A small network was shown many inputs. Here are its activations along a few directions, one row for each input.
Each table varies a few parts of the input and shows all the possible inputs, shuffled.
A made-up example of a description, with smaller parts first: values(3) and (point or line(9) or (line(4) and ring(5))).
Shared parts are said once, and a part with two or three values counts as separate values.

Other details of the inputs shift rows strongly along two fixed directions, in all tables alike. That doesn't count.

Table:
row 1: [ 27  10 -25 -45  12 -21 -42 -19 -10  47   2  23  14  31 -16]
row 2: [  5  -4   7  17 -14   7   6  -2  -3 -27  27  -2 -17 -20  16]
row 3: [ -9  -6   3  10  -8  11  29  20  14  -7  10  -8 -10   0  20]
row 4: [-11   0  16  24   2   0   5  14   7 -26  -9   6  -5 -11  12]
row 5: [-22  -5 -10  13 -10  14  25  11   3 -13  -3 -16   0 -17   8]
row 6: [ 35   4 -22  10  12   8 -19  41 -21 -14   6  12  22  17 -43]
row 7: [  3 -12  17  11   9  -5  26  -3  -8 -19   4   6  -2 -12  21]
row 8: [  1  -6   0   3  11  -1  30   7   1 -24   5   5  -9 -18  21]
row 9: [ 11 -10  12  20 -16   4   7  -6  -3 -24  25  -4 -10 -19  17]
row 10: [-26  -6   7  22   1  12  23   5   3  -4   8 -11  -2 -19   1]
row 11: [-33  -3 -10 -32 -13 -15 -17 -41  16  27 -26 -22 -10  -5   1]
row 12: [-12  -6  -3  22   1  19  27  11  20  -5   7 -11  -9  -7  11]
row 13: [-21  11   8 -17  -7 -34 -26 -36  22  12 -32   1 -23  -2   4]
row 14: [ -1 -17  15  10   3  -1  28  -3  -2 -14  14  11  -1  -4  22]
row 15: [ 18  13 -23 -42  -5  -4 -50 -13 -16  43 -21   1  13  31 -39]
row 16: [ 14 -17  12   9 -14  11   1  -3   6 -25  25  -8  -3 -24  22]
row 17: [-13  16  13 -43   2 -26 -14 -45  24   9 -26  -2  -9  -5  14]
row 18: [ 38 -10  -7   7  12  10 -29  34 -24 -12   3  10  38  19 -38]
row 19: [ -6   1   6  19   1   1  10  19  17 -27 -10   3  -5 -16  12]
row 20: [  9  -3  -5  12 -14   8  10   3   7 -28  26  -5 -16 -24  16]
row 21: [-22  -3   3 -25  -8 -34 -24 -43  16   1 -27  -7 -26   2 -18]
row 22: [ 36   7 -15   6  19   9  -5  32 -36   9  27  31  24  25 -13]
row 23: [-26  -7   1  18  -9  14  20   6  -8 -12  -2 -13   0 -13   7]
row 24: [-22  -3  -2 -24  -3 -10 -15 -41  34  36 -15 -16 -19   3   6]
row 25: [ 32   7  -9  27  12  20 -11  30 -21  25  16   8  29  28 -22]
row 26: [-11 -15  11  16   0   1   8   7   0 -37  -4  -3  -9  -8 -10]
row 27: [ 13  17 -27 -29   9 -11 -48 -11  -8  60  -5  -2  22  20 -39]
row 28: [-36   5  -8 -23 -17 -22 -13 -44   9  27 -25 -18 -17  -1  -2]
row 29: [ -4 -13  20  18   1   2   1  11  16 -25 -12   2  10 -14  18]
row 30: [-11  -4   0 -43   5 -31 -12 -47  16  16 -18   1 -18  -7  17]
row 31: [ 25  24 -40 -42  12 -23 -33  -9 -10  44   6  25   0  30 -22]
row 32: [ 32  10 -24   6   0  25  -8  41 -30   4   3   7  24  20 -34]
row 33: [  1   7  31  10   7   0  23  -2   1 -26  -5   3   6 -10  19]
row 34: [ 38  -1  -5   5   5  18 -14  42 -20  23  18   9  37  31  -9]
row 35: [ -3  -7  11   8  12  -1  26   2  -9 -22   7   9  -8 -13  21]
row 36: [ 32   4  -6  12  -2  21 -12  30 -39   7   1   8  30  26 -33]
row 37: [ -4  13  24   7   9   3  21   4  -1 -28  -2   6   0 -10  17]
row 38: [  2  14  12   3   9   4  25   9   8 -29  -3   2   1 -13  16]
row 39: [-34   5  -2 -18  -8 -23 -10 -44  19  35 -15 -15 -18  -8  -9]
row 40: [ -8 -12  20  16 -10   6  25   9   6  -3   8  -7  -4   5  21]
row 41: [-29   8  -1 -30 -13 -21  -9 -31  20  30  -9  -8 -35  13  11]
row 42: [ 28   8 -12  10   1  25 -12  36 -41   5   4   9  23  24 -34]
row 43: [-21  -5  -5  18  -1  13  27  10  13  -5   7 -13   0 -22   1]
row 44: [-16  -7   8  27   2  19  22   7  10  -4   9  -7  -9  -3  11]
Each input here is: line(4) and (point or ring(10)).
The inputs of row 27 and row 10 match in every part but the line(4) part. If row 30 is changed in the same way as row 27 into row 10, which row does it become? -> row 35
Which other rows does row 22 become when the line(4) part takes its other values? List them by row number. -> row 1, row 14, row 31
Which other rows agree with row 43 in the line(4) part? List them by row number. -> row 3, row 5, row 6, row 8, row 12, row 19, row 20, row 31, row 32, row 38

Table:
row 45: [ -2  15 -11 -37   0 -28 -33 -36   3  27 -14   3 -14   9 -13]
row 46: [-5 -1 -1  6 -1  3  5  2  3 -1 -2 -1 -3 -1 -2]
row 47: [-3 -5 -1  4 -1  3  6  1  1  3  3 -3  0  0  2]
row 48: [-4 -2  2  3 -5  1  1  0  0 -2 -3 -4  4 -2 -1]
row 49: [-3  0  1  6 -1  4  2  2  2  3  4 -3  0  0  2]
row 50: [-4 -8  1  3 -2  2  2  1  0 -2 -1 -4  1 -1 -1]
row 51: [ 4 -3  5  0 -3 -1 -1  0  1 -8  0  1 -2 -2  4]
row 52: [-4  1 -2  4 -1  5  5  3 -1 -3 -3 -3 -1 -3  1]
row 53: [-3 -3  1  3 -3  5  1  0 -1 -2 -4 -4  2 -3  1]
row 54: [-2 -2 -1  3 -2  6  5  0 -1  2  1 -3  1 -2  5]
row 55: [-3 -5  3  7 -2  3  1  0  2 -2 -2 -3  1 -1 -2]
row 56: [-3 -3  0  5 -2  3  5 -1  3  3  2 -2 -1 -1  2]
row 57: [-2 -6  1  5 -1  2  1  1  0 -1 -1 -4  2  0 -3]
row 58: [-4  0  2  5 -2  3  3  2  1  4  3 -4 -1 -2  3]
row 59: [ 4 -2  3  0 -1  0  3  0  2 -4  5  2 -3 -1  8]
row 60: [ 4 -1  3  0  0  0  3  0 -1 -4  6  2 -2  1  7]
row 61: [-6 -2 -2  1 -1  4  5  3  0 -2  0 -1 -2 -1 -2]
row 62: [-5  2  1  6  0  2  3  5  1 -1 -1 -3 -2 -2 -1]
row 63: [ 3 -1  4  0  3 -2  5 -3 -3 -4  6  4 -1 -4  6]
row 64: [ 57  24 -28  15  19  18 -35  55 -46  25  18  23  48  39 -46]
row 65: [ 0  2  3  1  3 -3  6 -2 -2 -9  1  4 -3 -6  3]
row 66: [-3 -2  4  6 -2  3 -1  1  2 -1 -1 -4  1 -1 -1]
row 67: [-5 -5  0  0 -2  5  5  1  0  2  4 -2  0  0  2]
row 68: [ 3 -1  9  0  6 -1  1  3 -1 -3 -6  4  8  3  3]
row 69: [ 1 -4  3  0  2 -2 -2 -2  4 -8  1  0  1 -6  4]
row 70: [ -5  14 -15 -36  -4 -21 -32 -32   7  33 -16  -5 -11  12 -18]
row 71: [ 4 -2  1  0  0  0  3  0  3 -3  5  2 -1 -4  7]
row 72: [-4 -6  2  2 -2  5  1  2  0 -3  0 -2  2 -1 -2]
row 73: [ 2 -1  4  0  1 -2  4 -3 -1 -4  5  3 -3 -2  7]
row 74: [ 5 -3  3  0 -1 -1 -2  1  2 -7  0  2  1 -4  2]
row 75: [-6 -3 -2  2  0  2  6  3  0 -2 -1 -3 -3 -1 -1]
row 76: [ 2 -2  6  0 -1 -2  0 -4 -2 -8  0  2 -1 -2  3]
row 77: [ 2  1  0  0  1 -1  2  2  3 -7  0  3 -3 -4  3]
row 78: [-1 -2  0  1 -1  5  6  1  2  2  3 -5  1 -1  1]
row 79: [ -8  16 -14 -32  -4 -23 -35 -30   7  35 -16  -4 -13  12 -16]
row 80: [-5 -2 -2  5  0  2  6  4  1 -2 -1 -3 -2 -1 -2]
row 81: [-4 -1  0  2 -4  2  5  1  0  2  2 -3  2 -2  3]
row 82: [ 2  2  2  1  2 -2  4  0 -2 -8  1  4 -3 -2  2]
row 83: [ 2  1  1  1 -1 -1  3  3  2 -8  1  2 -5 -2  4]
row 84: [ 4  1  6 -1  7  0  5  4 -1  2 -1  6  8  5  6]
row 85: [ 2 -3  5  0 -2 -1 -1 -2  0 -9  1  1 -2 -1  4]
row 86: [-3  1 -1  2  0  4  7  3  2 -4 -1 -4 -1 -2 -3]
row 87: [-1  1 -1  0  3 -3  2  0  4 -8  1  2 -2 -6  4]
row 88: [-5  2 -1  3 -3  1  5  4  0 -2 -2 -2  1 -2 -1]
row 89: [ 3 -2  0  0  3 -1  2  0  3 -4  6  2  1 -5  7]
row 90: [-3 -6 -1  2 -1  3  5  2  0  3  3 -3 -1  0  2]
row 91: [ 3  2  1  1  1 -1  2  3 -2 -9  2  3 -3  0  2]
row 92: [-1  2  7  0  7 -2  7  3  2 -4 -6  5  3  1  5]
The inputs of row 89 and row 87 match in every part but one. If row 54 is changed in the same way as row 89 into row 87, which row does it become? -> row 52
The inputs of row 46 and row 56 match in every part but one. If row 83 is changed in the same way as row 46 into row 56, which row does it become? -> row 59
What do these inputs look like to the network? -> values(3) and (point or line(6) or ring(9))
Which other rows does row 72 become when the ring(9) part takes its other values? List them by row number. -> row 48, row 50, row 53, row 55, row 57, row 66, row 70, row 79
A walk changes only the line(6) part. It starts at row 45 and steps to row 76. List the rest of the walk in order. -> row 85, row 51, row 74, row 69
Which other rows does row 78 become when the values(3) part takes its other values? List them by row number. -> row 70, row 86

Table:
row 93: [-12 -14   2  15  -7  11  22   5   5 -13  11 -10  -9 -15  10]
row 94: [  9  14 -18 -12  -5  -5 -34  -5  -5  24  -5  -1   2  15 -25]
row 95: [ 40   6   2  19  19  14  -5  39 -30   1  18  21  39  18  -9]
row 96: [-16  -9  10  19  -1  12  20  12  10 -11  -6 -10   3 -10   8]
row 97: [  0  -8  16  14  -3   3  11   4   6 -31   4   0  -4 -16  15]
row 98: [  7  13 -19 -17   1  -4 -21  -2  -9  39  -1   3   6  23 -15]
row 99: [ 20  10 -11 -25   4 -16 -36  -9  -9  18  -7  11   7  17 -19]
row 100: [ 17  23 -32 -27   2  -9 -39  -6 -11  50   3   4   7  27 -28]
row 101: [ -5  -6  16  13   6   2  19   7   9 -22  -4   2   2 -11  17]
row 102: [  0 -10   7   9   0   3  20   1   3 -24  14   2  -9 -16  19]
row 103: [ -4 -10  16   9   2   3  18   3  -2 -27  -1   1   3 -14  11]
row 104: [-15 -13  15  19  -1  13  25   5   7  -6   0 -10   2  -8  13]
row 105: [ -2  -8  15   8   3   5  25   3   3 -14   8   3  -2  -7  24]
row 106: [ 45  14 -17   5   9   4 -25  27 -30   3  17  20  22  18 -23]
row 107: [-39   7  -5 -30  -9 -23  -9 -41  25  19 -29 -14 -33  -1  -2]
row 108: [ -7  -5  15  10   4   2  22   6   5 -28  -3   3  -4 -10  13]
row 109: [ 33   3 -15  26   3  22  -9  43 -30  -1  21   7  27  13 -25]
row 110: [  1  -7  11   7   0   5  23   2   7 -16  12   0  -5 -14  23]
row 111: [-34  -2  -4 -33 -14 -23 -17 -48  26  19 -25 -17 -28  -3  -3]
row 112: [-36   3  -5 -31 -12 -21 -12 -45  19  20 -27 -15 -26  -5  -4]
The inputs of row 106 and row 109 match in every part but one. If row 99 is changed in the same way as row 106 into row 109, which row does it become? -> row 111
What do these inputs look like to the network? -> values(2) and ring(10)
Which other rows does row 110 become when the values(2) part takes its other values? List them by row number. -> row 100
